array([[119, 114, 131, 139, 139, 122, 116, 122, 140, 123],
       [117, 146, 139, 129, 130, 125, 116, 115, 105, 131],
       [136, 126, 137, 106, 114, 132, 112, 148, 137, 119],
       [123, 111, 117, 108, 100, 139, 130, 118, 122, 115],
       [133, 113, 125, 122, 140, 111, 150, 127, 106, 139],
       [137, 137, 120, 130, 139, 146, 134, 122, 121, 116],
       [124, 129, 111, 129, 119, 110, 130, 123, 135, 143],
       [136, 131, 123, 145, 100, 139, 150, 115, 141, 110],
       [140, 132, 134, 121, 120, 150, 137, 127, 148, 138],
       [133, 151, 120, 150, 126, 127, 125, 138, 139, 131],
       [146, 130, 121, 131, 144, 139, 116, 150, 110, 132],
       [125, 127, 139, 110, 148, 121, 143, 142, 148, 135]]) value 119

array([[112, 122, 132, 133, 137, 128, 119, 117, 135, 121, 132],
       [138, 137, 118, 125, 142, 116, 137, 140, 129, 118, 123],
       [120, 124, 147, 130, 106, 138, 141, 124, 132, 152, 133],
       [118, 127, 135, 134, 139, 121, 114, 120, 124, 124, 140],
       [139, 145, 122, 122, 140, 119, 137, 137, 131, 118, 127],
       [123, 125, 144, 132, 115, 139, 141, 122, 132, 158, 133],
       [114, 137, 138, 135, 134, 120, 120, 114, 121, 121, 140],
       [142, 141, 119, 126, 144, 120, 135, 133, 135, 120, 127],
       [118, 120, 146, 131, 109, 142, 139, 121, 132, 152, 131]]) value 112

array([[127, 131, 122, 130, 144, 130, 117, 122, 122, 117, 135, 115, 145],
       [129, 127, 139, 137, 127, 110, 131, 126, 130, 138, 134, 122, 130],
       [117, 121, 129, 136, 136, 127, 125, 125, 113, 132, 135, 133, 121],
       [141, 121, 118, 121, 114, 116, 121, 137, 124, 128, 129, 124, 140],
       [127, 130, 127, 127, 125, 117, 132, 111, 129, 137, 131, 133, 133],
       [133, 124, 118, 128, 122, 146, 141, 111, 137, 129, 140, 134, 138],
       [133, 122, 128, 127, 126, 145, 145, 138, 123, 132, 123, 114, 128],
       [125, 134, 142, 126, 123, 137, 121, 120, 128, 120, 135, 122, 131],
       [128, 139, 114, 126, 128, 127, 121, 127, 115, 136, 126, 126, 149]]) value 127

array([[143, 116, 123, 152, 120, 122],
       [126, 115, 114, 152, 129, 133],
       [127, 114, 113, 152, 134, 134],
       [143, 136, 130, 152, 117, 135],
       [144, 135, 133, 152, 118, 133],
       [125, 122, 135, 152, 128, 108],
       [146, 134, 131, 152, 116, 133],
       [126, 113, 111, 152, 131, 133],
       [126, 132, 123, 152, 129, 149],
       [143, 116, 122, 152, 123, 121],
       [145, 136, 133, 152, 116, 135],
       [144, 137, 130, 152, 117, 135]]) value 143

array([[134, 139, 128, 123, 119, 135, 136],
       [133, 124, 117, 123, 128, 119, 128],
       [133, 149, 119, 115, 121, 132, 141],
       [126, 133, 146, 140, 129, 136, 126],
       [123, 142, 138, 131, 129, 137, 131],
       [126, 138, 135, 132, 130, 132, 129]]) value 134

array([[130, 104, 126, 107, 148, 118, 131, 131, 132, 109, 126],
       [130, 127, 123, 145, 122, 122, 127, 142, 143, 122, 133],
       [130, 132, 133, 128, 113, 126, 115, 102, 133, 114, 118],
       [130, 124, 128, 133, 129, 134, 125, 133, 127, 138, 125],
       [130, 143, 135, 125, 137, 116, 147, 121, 134, 133, 123]]) value 130

array([[132, 129, 126, 128, 131, 129, 125, 117, 128, 129, 131, 129, 129],
       [124, 132, 130, 135, 124, 127, 131, 149, 144, 120, 101, 136, 123],
       [132, 125, 128, 132, 127, 125, 129, 127, 127, 126, 130, 124, 129],
       [142, 124, 126, 136, 115, 118, 139, 131, 124, 119, 129, 135, 118],
       [126, 128, 132, 125, 128, 124, 119, 125, 133, 128, 125, 129, 136],
       [131, 126, 129, 126, 127, 126, 128, 133, 133, 129, 130, 130, 128],
       [108, 126, 110, 136, 143, 129, 124, 110, 124, 123, 128, 147, 127],
       [123, 126, 128, 127, 136, 132, 122, 124, 131, 130, 131, 121, 136]]) value 132
---
[[116 126 122 137]
 [127 137 106 123]] out 106

[[111 144 112 148 129]
 [132 120 114 148 105]
 [111 142 111 147 131]] out 148

[[137 125 105 124 118 126]
 [137 112 132 133 119 153]
 [128 115 157 145 119 135]] out 119

[[126 116 112 119 109]
 [133 145 147 145 150]] out 145

[[134 131 149 154 157 123 127]
 [128 125 141 148 150 117 121]
 [141 145 140 148 140 148 135]] out 117

[[121 134 158 121 109 118 138]
 [116 138 149 121 148 111 137]
 [135 147 132 150 110 144 138]] out 111

[[145 128 123 131 127]
 [127 140 113 149 123]
 [120 145 146 129 130]] out 149

[[128 125 126 116 133]
 [129 128 129 115 120]
 [128 131 128 150 131]] out 115
---
[153 133 138 111 145 125] value 153
[136 154 155 140] value 136
[110 137 154 116 135 152 134] value 110
[106 120 112 157 143] value 106
[131 151 122 124] value 131
[104 132 119 135 117 144 143] value 104
[109 123 115 158] value 109
[135 107 113 112 122 151 130] value 135
[127 115 138 150 126] value 127
---
[106 151 142 154 129 105] result: 129

[[130 141 145 107 136]
 [126 132 139 105 136]] result: 136

[[151 103 113 101 126 152 109]
 [126 130 129 130 128 126 130]] result: 126

[102 146 138 151 128 115] result: 128

[155 152 158 125 157] result: 157

[[145 152 132 102]
 [120 120 124 122]] result: 120

[117 147 140 100 129 128] result: 129

[[143 142 138 139 138 150]
 [137 135 142 142 135 158]
 [136 136 138 138 135 145]] result: 138
---
[[129 128 142 137 119 120 128]
 [137 120 149 102 113 142 124]] yields 129

[[140 114 154 131]
 [124 144 122 125]
 [124 131 135 130]] yields 124

[[133 124 137 154 142]
 [117 130 125 119 139]
 [115 129 124 132 103]] yields 117

[[130 129 130 129 125]
 [103 111 104 136 131]] yields 130

[[149 150 149 101]
 [126 129 127 114]] yields 149

[[131 126 127 131 127]
 [100 134 131  99 132]
 [107 133 129 108 129]] yields 100

[[120 136 125 130 137 137 153]
 [129 130 119 134 147 132 130]
 [128 126 120 139 145 130 132]] yields 129

[[100 105 123 100 111]
 [108 152 125 110 151]
 [157 117 112 155 120]] yields 108
